A small network was trained on invented records. Each row is its activation on one of them, seen along a few directions.
After each row come some of the record's fields: KABE, DULA, ZUZ, DOZU, LUD, NEFE.
Not every record has every field; a missing one is written missing.
Other fields move the rows too, some of them a lot.
In the rows, 500 means zero.
Strong random noise was added to every row along 20 fixed directions; ignore it. To show where, here is one row again and again, with new noise each time:
[574 680 617 475 472 425 544 531 507 428 531 373 402 604 447 546 412 391
 501 560 313 434 483 460 239 563 638 565 260 306 530 375 367 390 464 687
 406 544 575]
[677 572 276 502 695 585 492 614 440 437 218 588 416 350 583 452 687 555
 406 401 628 241 208 423 626 383 596 340 479 395 461 325 397 272 451 514
 709 602 733]
[461 658 434 461 378 271 372 466 435 626 510 476 413 695 571 584 343 337
 579 713 648 626 541 227 447 654 482 434 316 399 275 566 409 454 470 561
 216 546 607]
[484 624 499 521 440 345 698 242 560 671 400 529 628 593 566 460 615 296
 346 536 419 632 445 250 461 703 622 783 605 594 325 492 462 556 352 343
 469 473 510]
[561 529 415 510 581 576 701 484 487 362 220 299 708 667 396 550 591 407
 250 359 258 290 576 434 201 511 628 555 399 415 720 119 393 468 632 660
 651 442 364]
[528 432 544 381 457 563 532 577 478 458 320 521 640 683 538 357 255 751
 358 482 590 413 537 426 411 623 664 543 512 608 296 687 518 548 454 423
 354 518 697]
[356 173 675 582 289 374 598 467 390 541 667 371 384 602 485 719 566 340
 549 254 308 670 493 505 797 615 593 579 390 697 419 491 578 486 736 375
 473 333 364]
[370 494 446 489 352 526 616 536 360 567 546 362 436 646 417 577 503 389
 494 526 416 407 611 426 267 457 504 523 370 465 594 293 614 561 597 596
 432 537 370]
[449 314 476 615 447 611 717 467 597 636 456 422 614 325 504 453 856 462
 515 504 446 436 703 189 552 533 627 476 614 573 484 436 593 438 681 476
 574 491 366]
[647 465 433 686 588 657 617 357 581 630 405 574 389 423 630 369 622 656
 317 512 500 578 206 299 556 713 546 286 571 507 619 565 622 319 505 287
 240 553 612]
[530 501 573 368 558 521 456 605 334 380 387 498 510 458 510 542 693 309
 434 269 496 499 469 387 407 332 670 474 311 334 381 650 412 369 357 447
 489 476 432]
[575 296 562 621 435 369 573 540 487 685 530 334 384 720 636 343 550 641
 618 553 404 295 512 407 286 372 620 383 465 389 364 308 448 502 693 820
 468 484 384]
[421 439 401 133 553 668 253 540 348 451 375 676 517 454 518 472 406 815
 403 279 504 385 427 667 428 512 505 521 681 633 593 467 415 494 517 595
 427 672 454]
[381 652 263 359 402 593 414 565 495 475 653 532 381 213 295 697 484 255
 579 625 565 655 512 496 591 583 365 608 452 523 790 493 591 396 482 513
 579 593 507]
[321 573 634 412 228 377 318 533 129 474 801 399 349 406 495 453 431 319
 632 350 640 530 435 593 291 307 459 587 268 446 531 562 571 460 386 423
 358 372 411]
[572 455 206 366 588 505 382 494 421 746 615 659 234 455 418 353 632 546
 292 266 694 730 268 562 211 607 350 594 502 563 600 347 466 728 475 391
 539 437 153]
[544 804 457 547 339 462 500 644 411 297 519 335 502 487 444 642 351 307
 594 670 529 326 436 608 399 353 520 641 517 385 675 482 521 296 443 517
 656 590 620]
[575 556 701 481 505 494 389 401 486 368 581 411 285 412 626 740 466 549
 485 277 359 705 535 582 266 522 508 709 652 461 605 569 327 458 340 477
 417 653 339]
[501 687 386 568 707 557 545 504 476 513 358 747 449 668 358 597 426 219
 411 591 478 599 270 395 597 557 526 304 254 328 757 292 493 316 459 617
 453 496 637]
[497 661 676 480 548 627 506 524 528 628 741 774 276 513 334 381 250 695
 378 377 580 529 445 643 351 911 561 595 535 663 634 360 488 667 456 173
 307 526 647]
[440 813 458 681 616 265 494 496 519 416 431 631 697 517 510 325 319 514
 640 725 803 536 392 633 611 295 271 664 414 481 445 383 423 530 259 734
 821 421 683]
[274 687 295 603 449 494 688 348 451 538 335 477 752 560 481 588 659 424
 439 662 493 483 545 405 574 505 287 590 571 616 602 290 651 534 549 506
 546 601 390]

[500 440 746 718 559 510 700 689 635 493 694 615 474 503 452 247 412 628
 662 651 557 528 385 714 687 304 501 538 353 494 367 790 732 597 286 496
 609 421 679]	(KABE kaniv; DULA topab; ZUZ kevef; DOZU posor; LUD bavad; NEFE suli)
[516 617 544 467 583 731 548 600 565 464 444 681 663 426 268 330 586 484
 434 599 495 455 508 341 421 609 676 325 340 409 689 488 544 279 639 522
 395 466 548]	(KABE missing; DULA missing; ZUZ missing; DOZU posor; LUD gito; NEFE gafin)
[624 493 419 441 507 256 477 267 636 676 573 302 516 381 668 115 514 633
 536 614 338 193 311 569 489 618 451 410 408 414 432 317 337 505 521 724
 456 368 702]	(KABE kaniv; DULA kuvi; ZUZ kevef; DOZU lusuv; LUD bavad; NEFE gafin)
[487 398 519 403 589 388 618 369 454 738 518 727 281 775 485 487 562 454
 375 377 357 723 224 539 502 519 548 694 460 576 264 414 499 723 380 494
 511 524 410]	(KABE guga; DULA topab; ZUZ kevef; DOZU posor; LUD gito; NEFE gok)
[524 318 472 557 487 652 462 697 377 422 343 573 364 762 535 648 443 811
 363 393 755 755 546 364 299 432 504 483 404 576 261 632 601 553 594 484
 341 616 307]	(KABE missing; DULA missing; ZUZ missing; DOZU posor; LUD gito; NEFE suli)
[605 522 451 638 467 469 468 324 525 584 404 574 745 490 590 278 542 484
 506 641 515 453 236 475 527 421 575 462 866 541 725 495 521 244 666 517
 579 406 440]	(KABE guga; DULA topab; ZUZ kevef; DOZU lusuv; LUD gito; NEFE gafin)
[443 558 449 317 562 735 491 807 393 554 564 659 409 654 308 535 514 520
 502 552 490 358 577 637 365 427 477 287 493 382 616 651 663 608 534 389
 351 712 360]	(KABE missing; DULA missing; ZUZ missing; DOZU lusuv; LUD bavad; NEFE gafin)
[451 346 619 585 421 430 450 396 448 627 606 488 489 480 579 483 605 124
 623 502 475 650 552 201 570 444 655 295 424 351 542 649 525 302 492 506
 321 322 455]	(KABE missing; DULA missing; ZUZ missing; DOZU posor; LUD gito; NEFE gok)
[464 433 505 543 764 408 559 355 570 535 316 546 809 559 559 369 738 471
 442 411 350 533 430 500 713 441 422 436 587 499 548 496 384 522 445 572
 653 359 399]	(KABE missing; DULA missing; ZUZ missing; DOZU posor; LUD bavad; NEFE suli)
[518 408 576 414 516 480 371 440 605 603 611 623 369 299 548 522 579 490
 631 485 521 618 571 459 523 453 577 628 683 536 427 533 363 494 458 584
 590 518 433]	(KABE kaniv; DULA kuvi; ZUZ kevef; DOZU posor; LUD gito; NEFE suli)
[706 456 485 509 291 485 348 447 373 559 575 419 175 495 639 697 595 518
 431 320 453 511 275 458 327 592 677 612 854 581 545 414 410 301 741 275
 423 632 330]	(KABE missing; DULA missing; ZUZ missing; DOZU lusuv; LUD gito; NEFE suli)
[459 806 649 670 267 193 467 506 453 507 558 507 617 640 461 566 536 289
 629 615 660 509 642 230 367 673 699 758 437 561 210 165 265 365 784 572
 595 427 431]	(KABE missing; DULA missing; ZUZ missing; DOZU lusuv; LUD bavad; NEFE suli)
[712 589 700 945 378 460 641 461 618 415 651 470 154 507 535 827 336 425
 500 464 560 760 407 454 522 705 650 766 712 624 562 375 490 379 577 216
 643 541 616]	(KABE missing; DULA missing; ZUZ missing; DOZU lusuv; LUD gito; NEFE suli)
[685 526 733 744 494 350 644 437 603 477 567 499 310 540 536 545 550 466
 496 392 445 692 417 384 504 656 666 607 393 482 326 402 401 432 602 466
 564 454 516]	(KABE missing; DULA missing; ZUZ missing; DOZU lusuv; LUD bavad; NEFE gafin)
[417 205 539 361 560 389 522 397 539 450 412 364 585 590 589 751 320 359
 520 283 347 532 786 563 864 519 489 575 595 625 359 669 390 758 341 403
 654 395 671]	(KABE guga; DULA topab; ZUZ puf; DOZU lusuv; LUD bavad; NEFE suli)
[630 402 618 499 412 398 501 463 503 627 685 502 210 432 546 395 426 490
 580 449 370 457 238 550 515 532 724 674 599 544 484 383 421 410 491 574
 651 462 718]	(KABE missing; DULA missing; ZUZ missing; DOZU posor; LUD gito; NEFE suli)
[518 481 599 248 451 565 247 579 452 351 564 601 545 328 401 552 429 526
 531 291 505 442 557 638 547 599 655 587 624 596 577 500 318 377 651 477
 581 488 481]	(KABE missing; DULA missing; ZUZ missing; DOZU lusuv; LUD gito; NEFE gok)
[614 487 323 497 668 574 698 503 611 549 386 485 596 563 474 459 692 510
 302 514 410 483 372 642 578 494 382 528 669 544 525 684 635 681 386 197
 604 522 418]	(KABE missing; DULA missing; ZUZ missing; DOZU posor; LUD gito; NEFE suli)
[541 542 608 685 447 298 602 337 577 521 513 394 576 588 591 483 529 590
 456 445 497 582 582 474 408 650 469 668 595 601 360 387 396 635 564 437
 549 427 393]	(KABE missing; DULA missing; ZUZ missing; DOZU lusuv; LUD gito; NEFE gafin)
[500 588 138 393 550 441 484 512 539 420 436 297 468 465 364 536 385 611
 315 416 601 429 607 622 338 721 208 583 229 559 579 117 402 803 521 570
 658 438 509]	(KABE kaniv; DULA topab; ZUZ kevef; DOZU posor; LUD gito; NEFE gafin)
[503 528 274 194 494 440 419 380 631 413 353 351 771 380 421 532 368 403
 410 516 331 395 614 536 581 748 506 659 543 584 618 445 314 518 516 643
 635 437 628]	(KABE guga; DULA topab; ZUZ kevef; DOZU lusuv; LUD bavad; NEFE gafin)
[361 482 651 401 660 721 817 536 655 531 709 433 397 631 228 403 458 876
 366 491  69 416 666 834 308 747 294 492 230 532 682 376 680 929 498 522
 258 650 430]	(KABE missing; DULA missing; ZUZ missing; DOZU lusuv; LUD bavad; NEFE gafin)
[592 537 259 519 551 333 608 248 553 709 304 565 224 736 693 723 597 458
 370 537 288 590 174 372 542 595 530 678 674 551 357 156 360 522 453 680
 560 740 520]	(KABE missing; DULA missing; ZUZ missing; DOZU lusuv; LUD gito; NEFE suli)
[493 204 413 520 335 564 632 350 553 555 398 316 413 622 701 563 407 898
 399 603 408 688 484 417 490 548 393 571 592 697 301 745 744 628 515 514
 225 657 491]	(KABE guga; DULA topab; ZUZ kevef; DOZU lusuv; LUD gito; NEFE suli)
[430 412 637 488 663 683 456 381 593 650 739 683 179  78 498 510 709 492
 647 460 483 736 638 362 524 472 442 386 430 384 597 520 512 504 319 553
 342 608 492]	(KABE missing; DULA missing; ZUZ missing; DOZU lusuv; LUD gito; NEFE gok)
[806 598 535 584 652 460 292 373 413 484 323 657 272 577 679 562 514 519
 259 176 523 453  98 389 472 748 771 321 579 443 536 187 139 169 607 320
 352 484 636]	(KABE missing; DULA missing; ZUZ missing; DOZU lusuv; LUD gito; NEFE gok)
[644 658 391 513 489 442 447 617 501 307 335 305 736 549 495 558 584 375
 475 588 500 373 467 512 536 447 488 399 558 352 548 678 420 300 604 432
 581 495 447]	(KABE missing; DULA missing; ZUZ missing; DOZU posor; LUD bavad; NEFE gok)
[394 390 356  70 411 654 566 552 337 601 374 431 444 747 378 651 418 420
 347 457 217 176 639 496 377 561 659 466 491 511 429 394 578 698 571 468
 333 682 595]	(KABE guga; DULA topab; ZUZ kevef; DOZU lusuv; LUD gito; NEFE gok)
[440 472 460 532 594 577 730 690 478 322 389 448 554 484 384 552 719 649
 412 372 493 500 503 636 613 371 372 628 289 596 310 483 601 652 506 462
 766 568 427]	(KABE guga; DULA topab; ZUZ kevef; DOZU lusuv; LUD bavad; NEFE suli)
[381 461 689 882 497 646 823 442 510 517 465 451 719 507 477 368 679 539
 424 555 593 492 688 301 473 420 502 410 401 556 488 468 745 549 530 258
 402 352 465]	(KABE sop; DULA topab; ZUZ kevef; DOZU lusuv; LUD gito; NEFE gok)
[588 406 619 711 498 486 491 456 587 448 451 445 544 485 610 546 186 499
 567 503 757 531 796 362 501 497 556 508 686 550 477 548 441 539 413 394
 594 394 701]	(KABE guga; DULA topab; ZUZ kevef; DOZU lusuv; LUD gito; NEFE gafin)
[358 438 565 520 476 544 499 306 454 404 368 498 756 352 638 315 479 577
 517 530 528 574 536 437 418 254 437 516 425 474 562 570 588 425 338 750
 441 408 487]	(KABE kaniv; DULA topab; ZUZ kevef; DOZU lusuv; LUD gito; NEFE gok)
[481 143 648 503 490 321 411 315 482 588 586 429 300 426 641 498 458 390
 554 338 471 799 459 321 682 534 603 456 211 488 271 602 386 456 381 611
 371 230 622]	(KABE guga; DULA topab; ZUZ kevef; DOZU posor; LUD gito; NEFE gafin)
[390 613 657 662 510 612 554 692 394 370 616 612 419 554 293 646 436 428
 506 461 668 597 601 534 551 535 483 457 226 514 525 442 593 518 527 263
 452 448 561]	(KABE missing; DULA missing; ZUZ missing; DOZU lusuv; LUD gito; NEFE gok)
[470 495 577 390 573 370 620 551 558 717 689 525 396 551 336 468 566  87
 527 492 471 589 738 341 441 575 591 575 329 391 326 560 428 796 279 363
 577 361 556]	(KABE missing; DULA missing; ZUZ missing; DOZU lusuv; LUD gito; NEFE suli)

Here are new rows. What are their fields?
[599 570 654 716 662 419 212 449 673 312 555 459 473 323 622 535 322 787
 712 548 683 659 728 555 421 515 271 367 501 393 629 370 214 417 578 814
 491 485 442]	(KABE kaniv; DULA topab; ZUZ kevef; DOZU lusuv; LUD gito; NEFE gok)
[387 395 259 728 485 459 615 426 455 512 410 352 541 267 543 463 528 419
 570 498 768 357 643 271 714 413 361 371 361 560 548  86 577 504 602 603
 809 332 718]	(KABE kaniv; DULA kuvi; ZUZ kevef; DOZU lusuv; LUD bavad; NEFE gafin)
[540 368 700 368 515 468 580 772 392 552 601 511 400 810 374 431 324 298
 581 419 433 267 646 589 322 244 763 470 358 320 370 524 489 707 404 572
 616 396 571]	(KABE missing; DULA missing; ZUZ missing; DOZU lusuv; LUD gito; NEFE gok)
[751 589 284 477 460 332 469 385 668 576 420 301 396 501 607 469 444 536
 432 679 493 479 412 337 346 753 507 494 436 411 394 406 317 446 562 647
 419 535 616]	(KABE missing; DULA missing; ZUZ missing; DOZU lusuv; LUD gito; NEFE gafin)
[551 493 266 419 535 401 475 426 468 532 391 327 534 603 579 522 450 452
 404 499 454 434 410 611 494 447 356 577 657 511 576 502 448 624 369 463
 636 488 541]	(KABE missing; DULA missing; ZUZ missing; DOZU posor; LUD gito; NEFE suli)
[570 503 543 491 516 532 527 485 676 738 825 505 304 227 448 308 431 474
 669 612 624 445 802 475 274 510 469 536 719 420 593 555 521 773 314 416
 583 498 573]	(KABE missing; DULA missing; ZUZ missing; DOZU lusuv; LUD gito; NEFE gafin)
[459 572 348 424 545 418 233 422 367 655 527 524 364 394 642 652 736 382
 557 435 651 576 556 317 539 517 326 265 588 423 451 493 375 469 523 393
 320 601 347]	(KABE missing; DULA missing; ZUZ missing; DOZU posor; LUD gito; NEFE suli)
[441 402 528 411 480 370 456 273 617 530 595 404 442 497 667 543 292 654
 496 469 389 757 530 607 668 741 266 531 517 605 428 814 546 707 290 443
 234 532 599]	(KABE missing; DULA missing; ZUZ missing; DOZU posor; LUD gito; NEFE gafin)
[473 625 561 760 428 464 771 485 577 312 382 440 771 593 454 644 661 371
 501 699 383 738 430 440 673 397 475 695 499 533 472 734 694 345 526 466
 622 522 386]	(KABE missing; DULA missing; ZUZ missing; DOZU lusuv; LUD bavad; NEFE suli)
[531 691 353 509 461 421 551 537 645 369 458 581 559 473 382 629 460 559
 455 674 572 750 336 595 791 757 368 739 427 696 360 555 540 471 581 430
 622 566 585]	(KABE missing; DULA missing; ZUZ missing; DOZU lusuv; LUD gito; NEFE gok)
[561 497 346 513 494 408 346 492 404 579 596 416 221 457 620 572 502 474
 539 439 601 533 338 605 476 397 314 432 556 422 556 469 469 550 411 460
 537 533 427]	(KABE kaniv; DULA topab; ZUZ kevef; DOZU posor; LUD bavad; NEFE gok)
[326 422 640 469 445 425 728 332 445 612 600 499 349 497 551 535 709 365
 634 518  64 361 338 624 569 219 572 674 404 459 458 237 602 524 362 834
 591 593 457]	(KABE kaniv; DULA topab; ZUZ kevef; DOZU lusuv; LUD gito; NEFE gafin)
[481 411 494 374 565 628 661 604 513 625 602 563 534 571 330 316 571 589
 417 371 334 224 505 764 464 529 514 474 598 589 627 398 610 770 579 371
 591 464 416]	(KABE missing; DULA missing; ZUZ missing; DOZU lusuv; LUD gito; NEFE suli)
[353 675 482 228 437 588 616 410 551 510 604 578 475 320 406 512 641 405
 420 591 313 749 433 498 434 566 443 817 406 515 457 826 690 564 166 436
 342 700 456]	(KABE missing; DULA missing; ZUZ missing; DOZU posor; LUD bavad; NEFE gafin)
[780 509 418 662 530 532 434 677 549 361 358 576 390 674 564 505 313 835
 427 505 584 418 151 712 494 490 580 497 674 553 575 350 416 292 717 644
 666 597 539]	(KABE missing; DULA missing; ZUZ missing; DOZU lusuv; LUD gito; NEFE gok)
[536 429 570 552 553 666 498 568 554 601 542 501 423 536 548 679 547 384
 613 578 400 430 738 462 472 389 541 264 799 361 694 702 585 487 487 375
 369 666 377]	(KABE guga; DULA topab; ZUZ kevef; DOZU posor; LUD gito; NEFE gafin)
[494 604 611 679 428 693 752 536 456 349 503 342 516 425 442 561 417 505
 444 435 517 324 732 527 221 364 536 662 634 499 733 361 655 585 430 349
 666 572 530]	(KABE missing; DULA missing; ZUZ missing; DOZU lusuv; LUD bavad; NEFE gafin)
